Each row below holds a small network's activations on one input, seen along a few directions.
Each table varies a few parts of the input and shows all the possible inputs, shuffled.
A made-up example of a description, with smaller parts first: one of 5 places around a ring, together with either a single point or (one of 2 separate values, together with one of 4 places along a line) or one of 9 places along a line.
Shared parts are said once, and a part with two or three values counts as separate values.
(in the rows, 128 means zero)

A family of inputs:
R1: [136 138 120 128 139 103 120 136 133 118 118 139 143 135 125 129]
R2: [142 121 111 118 159 135 128 124 116 128 133 125 125 146 112 127]
R3: [126 137 118 130 132 118 123 129 132 129 105 137 145 132 121 132]
R4: [140 144 126 122 149 111 120 133 130 126 120 130 137 128 124 131]
R5: [136 127 116 150 133 120 118 147 127 131 120 135 142 129 135 132]
R6: [137 132 109 124 139 110 120 139 128 128 119 131 137 147 133 136]
R7: [131 119 100 139 123 124 115 151 143 126 124 133 133 144 129 138]
R8: [138 130 114 121 156 130 127 121 122 127 137 129 133 131 102 118]
R9: [137 116 112 146 157 141 124 127 118 141 138 120 135 129 119 121]
R10: [124 137 121 124 155 130 122 124 110 136 118 128 141 130 123 122]
R11: [131 139 131 129 132 131 118 142 120 151 124 133 147 126 127 122]
R12: [ 89 111 192 105  64 166 181  66 144 112 173 107  62  90 142 115]
R13: [132 126 121 131 146 127 110 147 124 126 131 121 138 135 137 143]
R14: [137 131 125 141 142 129 121 144 126 137 119 121 142 123 139 135]
R15: [130 128 109 143 114 118 123 142 135 145 119 144 144 132 120 121]
R16: [129 132 123 142 122 117 120 138 125 142 117 137 149 129 122 131]
R17: [ 87 119 213 110  56 144 171  90 149 100 144 103  71  87 155 137]
R18: [ 94 111 188 115  23 134 162  82 173  96 150 116  79  94 148 124]
R19: [127 142 126 123 145 126 122 133 119 135 111 128 144 134 127 124]
R20: [141 126 118 126 150 140 112 145 111 130 136 131 130 136 132 135]
R21: [131 133 130 132 147 137 123 131 113 146 128 138 145 124 117 124]
R22: [131 126 120 117 163 122 118 135 116 127 130 126 132 139 126 132]
R23: [129 132 110 131 119 120 122 136 135 122 109 145 146 142 117 119]
R24: [138 138 102 132 122 105 125 138 137 120 120 143 137 139 119 122]
R25: [138 123 123 131 143 145 128 126 115 146 131 134 137 127 103 117]
R26: [143 125 101 124 124 110 119 144 139 120 119 141 135 146 130 131]
R27: [ 88 121 213 108  66 154 170  80 142 106 154 110  51  85 154 124]
R28: [137 142 122 124 161 119 123 126 118 129 127 127 133 131 115 126]
R29: [134 126 107 136 133 119 116 142 130 133 126 126 136 142 143 145]
R30: [129 128 115 120 151 145 125 120 113 134 128 134 139 134 109 111]
R31: [ 90 122 196 111  36 136 166  86 153 104 143 108  75  93 158 131]
R32: [133 135 115 119 149 114 122 149 117 128 124 125 133 141 132 134]
R33: [136 114 107 131 155 146 123 130 119 135 135 115 126 139 117 136]
R34: [136 128 121 146 155 135 120 134 113 138 132 123 138 125 133 130]
R35: [143 122 107 152 121 120 123 146 135 128 117 138 140 135 133 125]
Question: What do these inputs look like to the network?
Answer: one of 5 places along a line, together with either a single point or one of 6 places around a ring
Question: The inputs of R27 and R17 match in every part but the place on the line of 5. If R34 is changed in the same way as R27 into R17, which row does it become?
Answer: R14
Question: Change only the place on the line of 5 in R22. List by row number the other rows that result.
Answer: R2, R6, R26, R32
Question: Change only the place on the line of 5 in R19. List by row number the other rows that result.
Answer: R3, R10, R23, R30

A family of inputs:
R36: [116 139 161 100 125 131 138 121 113 128 148 106  82 129 153 148]
R37: [126 158 116 126 128  94 123 133 142 113  89 168 176 134  93 118]
R38: [102 128 155 130 119 152 135 119 112 117 143 107 113 114 132 131]
R39: [119 133 144 120  76 102 148 118 169 103 135 124  94 146 166 128]
R40: [125 136 143 134 119 149 130 122 111 122 123 109 112 107 121 133]
R41: [113 121 136 128  74 113 143 115 170 108 124 126 118 131 151 122]
R42: [119 128 163 101  99 111 141 135 136 110 132 118  92 122 171 151]
R43: [122 136 158 108 103 114 136 118 138 109 135 119  99 118 163 143]
R44: [110 127 150 140  88 117 143 112 141 113 135 124 128 113 141 156]
R45: [183 142  57 150 193  74  79 192 115 130 106 137 182 163 158 157]
R46: [122 127 145 106  71  99 144 130 169 100 132 124  93 148 157 146]
R47: [138  91 127 149  94  95 112 155 161 120  90 167 166 149 102 112]
R48: [124 118 120 142  62 107 142 124 169  93 107 122 119 119 144 122]
R49: [132 118 105 157  67 101 136 136 161 125 101 164 166 137 132 112]
R50: [126 137 125 124 156 166 125 103  97 160 153 131 126 113  94 100]
R51: [115 118 143 124  73 111 133 115 171 104 120 120 108 136 164 128]
R52: [127 139 136 146 124 142 119 139 151 122 111 153 151 122 111 126]
R53: [133 122 134 100 164 172 141  85 103 134 161 112  93 110 109 126]
R54: [126 113 104 135 164 153 129 128 100 179 148 142 134 104  75  99]
R55: [114 113 149 149  88 120 139 139 134 124 119 114 135 104 136 147]
R56: [162 120  45 144 158  59  85 192 140 131 104 136 180 195 154 157]
R57: [131 120 138  99 166 172 140  99  98 115 173 109  84 115 134 117]
R58: [127 130 114 134 192 129 138 115  97 156 119 134 150 125  69  81]
R59: [118 125 138  93 166 172 146 105 108 128 174 109  75 121 126 136]
R60: [123 122 139 125 152 175 154  96  98 124 166 113  96 113 107 110]
R61: [121 111 130 157  90 115 126 144 179 120 113 145 149 134 109 127]
R62: [126 112 133 133 157 132  97 126 121 148  99 151 169 123  97  97]
R63: [114 137 160 107 128 152 126 110 119 129 143 103 107 114 139 125]
R64: [164 148  56 139 222 108  72 188  90 159 125 121 179 176 145 139]
R65: [110 129 154 117  98 126 145 115 148 105 131 124 123 106 155 144]
R66: [119 137 163 114 139 151 130 120 123 123 149 109  97 122 143 141]
R67: [134 128 124 143  95 114 135 138 124 144  87 159 161 128 119 131]
R68: [191 141  49 137 252 125  97 165  82 176 141 121 167 172 127 133]
R69: [109 141 136 134 126 142 105 123 111 135 124 131 134 107 118 116]
R70: [126 127 129 124 153 161 145  93 102 151 152 114 104 115  91 133]
R71: [139 137 129 139 128 152 131 140 107 151  98 143 148 122 104 113]
Question: The inputs of R47 and R58 match in every part but one. If R51 is changed in the same way as R47 into R58, which row does it become?
Answer: R53
Question: What do these inputs look like to the network?
Answer: one of 4 places along a line, together with either a single point or one of 8 places along a line
Question: Change only the place on the line of 8 in R37. List by row number the other rows that result.
Answer: R42, R43, R44, R52, R55, R65, R67
Question: Start at R60 and move only the place on the line of 4, one step at a time. The first step leads to R38. Which rows follow, in order?
Answer: R44, R41
Question: List by row number the other rows that have the place on the line of 4 in common with R69.
Answer: R36, R38, R40, R62, R63, R64, R66, R71
Question: Change only the place on the line of 4 in R64. List by row number the other rows that result.
Answer: R45, R56, R68

A family of inputs:
R72: [168  97  91 163  76  77 150 159 184 121 134 176 142 130 140 130]
R73: [127  97  99 138  95 109 136 121 168 123  85 165 133 165  70  86]
R74: [ 82 141 206 121  81 192 166  72 133 123 128 126 119  54 104 116]
R75: [142 126  94 127 126 149 154  76 121 112 131 127 119 110  42  89]
R76: [130 196 108 137 188 160 133 143  91 188  96 152 183 104  84 116]
R77: [102 138 149 101 145 104 139  99 111 106 186  85  58 126 174 125]
R78: [118 111  77 172 123 129 121 138 140 138  90 184 180 183  88 108]
R79: [ 91 101 207  98 132 158 125 130 136  97 168  62  76  95 173 158]
R80: [146 145 110 121 168 178 118 130 118 128 123 156 175 122  38 104]
R81: [153 109  69 168  99  76  91 168 135 110 122 181 179 138 128 126]
R82: [142 123  96 125 175 131 129 124 143 128 177  84  73 144 165 120]
R83: [ 71 119 210 171  50 138 148 139 172 119  92 124 101 110 112 118]
R84: [ 99 165  99 131 161 110 115 175 127 181  53 163 206 128 112  98]
R85: [120 137 193 114  73 121 153 118 156  69 123 117 110  92 231 170]
R86: [136 129 113  95 226 178  92 135  64 208 114 120 156 125 107 143]
R87: [143 117 103  95 199 205 104 129  88 156 158 134 139 140  95 129]
R88: [183 161  94 139 184  72 106 185  90 111  90 121 170 154 174 174]
R89: [159 108 112 106 158 182 159 103  99 155 165 125  85 126 112  92]
R90: [166 114  63 156 144 106  87 155 146 107 116  92 145 187 154 185]
R91: [109 106 157 109 122 157 153  64  77 148 176  85  66 117 114 106]
R92: [137 124 139 135  81  75 144 115 161 103 134  66  93 152 181 153]
R93: [ 85 136 163 113  71 104 160 126 164 122 103 163 115 148  89 104]
R94: [118 100 138 127  34  61 136 130 166 127 127 165 124 130 146 141]
R95: [146 147 109 107 245 122  83 164  84 159 135 125 146 160 157 173]
R96: [112 113 197 137  21  98 138 151 155  71 127 159 128  85 171 141]
R97: [ 83 103 214 114 109 217 148  86 110 154 167  67  82  69 145 129]
R98: [128 147  83  95 208 156  87 143 116 122 170 122 136 154 169 136]
R99: [170 149  75 133 107  80 115 120 153  80 124 100  88 163 168 133]
R100: [125 148 175 144 104 133 189  64 110 120 147 136 104  95  73  96]
R101: [147 130  96 145 135  60  57 177 122 152  81 158 205 132 123 144]
Question: What do these inputs look like to the network?
Answer: one of 5 places along a line, together with one of 6 places around a ring
Question: The inputs of R91 and R97 match in every part but the place on the line of 5. If R93 is changed in the same way as R91 into R97, which row does it become?
Answer: R83
Question: Start at R89 and move only the place on the ring of 6, one step at a time. The first step leads to R75. Which rows follow, in order?
Answer: R73, R72, R99, R82
Question: Start at R96 and move only the place on the line of 5, one step at a time. The first step leads to R94. Which rows follow, in order?
Answer: R72, R81, R101

A family of inputs:
R102: [137 147 120 133 147 112 109 157 122 133 104 123 152 133 126 139]
R103: [137 140 106 114 158 104 101 145 124 120 117 129 143 146 129 134]
R104: [156 123 109 148 138 123 119 158 127 137 128 129 150 144 134 136]
R105: [124 116 158 147 103 143 137 121 140 120 143 110  97 116 143 131]
R106: [133 141 143 125 214 206 132 103  59 166 165  87 107  97  96 113]
R107: [ 94 124 152 121  89 139 138 113 148 126 121 120 121 118 121 124]
R108: [121 124 105 134 136 120 107 137 135 138  99 143 163 144 116 127]
R109: [117 133 157 126  92 118 152 114 141 122 123 139 116 114 121 112]
R110: [106 113 149 100 106 134 139 117 139 113 129 123 108 128 145 141]
R111: [123 136 166 132 104 123 142 122 127 121 128 126 109 103 146 125]
R112: [147 131  96 142 134 112 134 141 136 125 116 152 160 134 112 121]
R113: [150 144 120 143 145 105 121 154 117 139 113 135 152 131 136 129]
R114: [109 134 172 122 111 126 134 125 136 118 130 123 113 106 142 137]
R115: [154 143 107 151 144 118 122 143 126 127 124 133 151 129 138 136]
R116: [123 129 141 132  86 128 159 112 147 112 132 137 117 114 119 120]
R117: [128 108 142 123 110 135 139 113 140 110 152 122  90 137 143 128]
R118: [126 134 148 108 108 110 145 106 126 116 136 125 104 123 140 126]
R119: [ 99 125 161 120  99 120 140 118 143 115 116 133 116 116 114 120]
R120: [147 143 108 134 129 106 121 144 132 137 106 147 157 136 110 111]
R121: [104 112 139 130  85 133 135 112 146 133 132 127 113 113 121 126]
R122: [107 114 136 116 100 132 133 115 134 121 147 121  98 132 149 131]
R123: [135 134 126  94 218 196 142  93  64 156 169 100  94 126  91 115]
R124: [152 141 102 121 158  98 116 139 117 132 118 138 138 149 133 127]
R125: [128 133 154 140 106 133 157 114 137 118 139 124 107 110 148 135]
R126: [157 118  94 130 140 118 112 146 129 123 134 138 145 161 132 134]
R127: [145 119  99 146 129 120 112 138 140 129 124 149 159 145 113 120]
R128: [130 129  99 116 154 121 101 147 130 129 115 126 145 154 139 132]
R129: [123 129 132 117 199 200 143  97  75 159 155 115 123 106  69  96]
R130: [128 115  92 139 131 117 105 145 136 142 116 146 159 132 117 123]
R131: [134 129 105 146 141 125 105 156 127 148 124 129 145 133 142 139]
R132: [ 99 124 161 127 102 140 133 122 134 121 126 116 119 111 151 138]
R133: [126 129 113 136 148 121 108 150 125 136 108 123 166 132 138 143]
R134: [107 120 150 137  94 138 132 122 132 133 138 108 108 107 148 138]
R135: [112 130 155 101 118 119 135 113 134 110 131 123  98 127 134 136]
R136: [137 117  91 125 144 117 105 144 124 139 124 138 135 157 139 139]
R137: [130 130 137 119 102 128 150 105 134 100 147 123 101 121 142 130]
R138: [130 131 112 130 138 105 111 146 132 130 100 147 163 139 106 122]
R139: [120 110 144 137  87 133 143 108 148 117 135 126 109 121 117 123]
R140: [159 140  91 129 146 115 122 136 130 118 126 138 138 149 134 135]
Question: The inputs of R134 and R122 match in every part but one. If R132 is changed in the same way as R134 into R122, which row does it become?
Answer: R110
Question: What do these inputs look like to the network?
Answer: one of 3 separate values, together with either a single point or (one of 2 separate values, together with one of 6 places around a ring)
Question: Change only the choice among 3 separate values in R139. List by row number the other rows that result.
Answer: R105, R117
Question: List by row number the other rows that have the choice among 3 separate values in common with R121.
Answer: R107, R108, R109, R112, R116, R119, R120, R127, R129, R130, R138, R139

A family of inputs:
R141: [126 131 129 131 161 146 124 132 115 144 121 123 138 130 100 122]
R142: [133 135 121 127 173 149 120 129 107 136 132 113 135 127 125 134]
R143: [129 131 130 144 114 108 119 145 145 124 109 139 149 131 128 130]
R144: [143 130 110 122 170 137 124 127 106 134 144 122 125 136 123 124]
R145: [136 129 112 109 166 141 120 129 101 138 140 126 126 137 123 126]
R146: [131 121 111 133 158 153 131 118 104 155 138 136 138 120 100 109]
R147: [137 131 114 124 110  92 123 144 141 123 114 137 132 146 144 135]
R148: [131 134 127 139 120 103 118 147 142 122 112 131 144 132 147 140]
R149: [132 126 111 140 101 112 121 134 143 125 117 151 150 129 123 121]
R150: [ 68 110 237 104  24 165 188  64 161  90 159  98  37  79 145 130]
R151: [140 130 106 135 109 102 120 139 144 118 123 132 134 141 149 136]
Question: What do these inputs look like to the network?
Answer: either a single point or (one of 2 separate values, together with one of 5 places along a line)

A family of inputs:
R152: [118 128 138 154  84 132 146 109 141 133 129 147 136 112  97 102]
R153: [139 144 156 107 132 119 143 119 145 112 150 104 104 124 163 137]
R154: [129 120 134 113 119 146 126 119 114 114 165 106  95 138 162 151]
R155: [128 129 149 110 143 190 154  89 101 139 169 121 120 133 131 125]
R156: [121 121 141 145  83 125 132 122 148  92 116 142 139 135 159 148]
R157: [189 134  11 145 217  58  57 209  95 156  84 147 202 173 122 149]
R158: [114 136 159 109 111 111 142 127 137 125 124 100  97 141 151 147]
R159: [193 132  24 127 242 119  61 201  79 187  77 166 212 140  72 118]
R160: [112 126 163 122 128 146 133 126 126 139 137 109  97 104 108 120]
R161: [ 95 120 136 137 105 102 123 124 153 102 138 118 103 127 145 126]
R162: [112 122 140 150  98 145 139 110 127 118 116 142 135  98 116 121]
R163: [100 111 156 124 118 148 128 123 145 130 128 136 120 106 107 110]
R164: [120 140 162 109 147 157 161  99 124 130 137 117 103 120 126 112]
R165: [122 129 124 140  64  94 145 115 158 116 120 139 129 140 132 126]
Question: What do these inputs look like to the network?
Answer: one of 2 separate values, together with either a single point or one of 6 places along a line
Question: The inputs of R158 and R160 match in every part but the choice among 2 separate values. If R165 is changed in the same way as R158 into R160, which row does it become?
Answer: R152
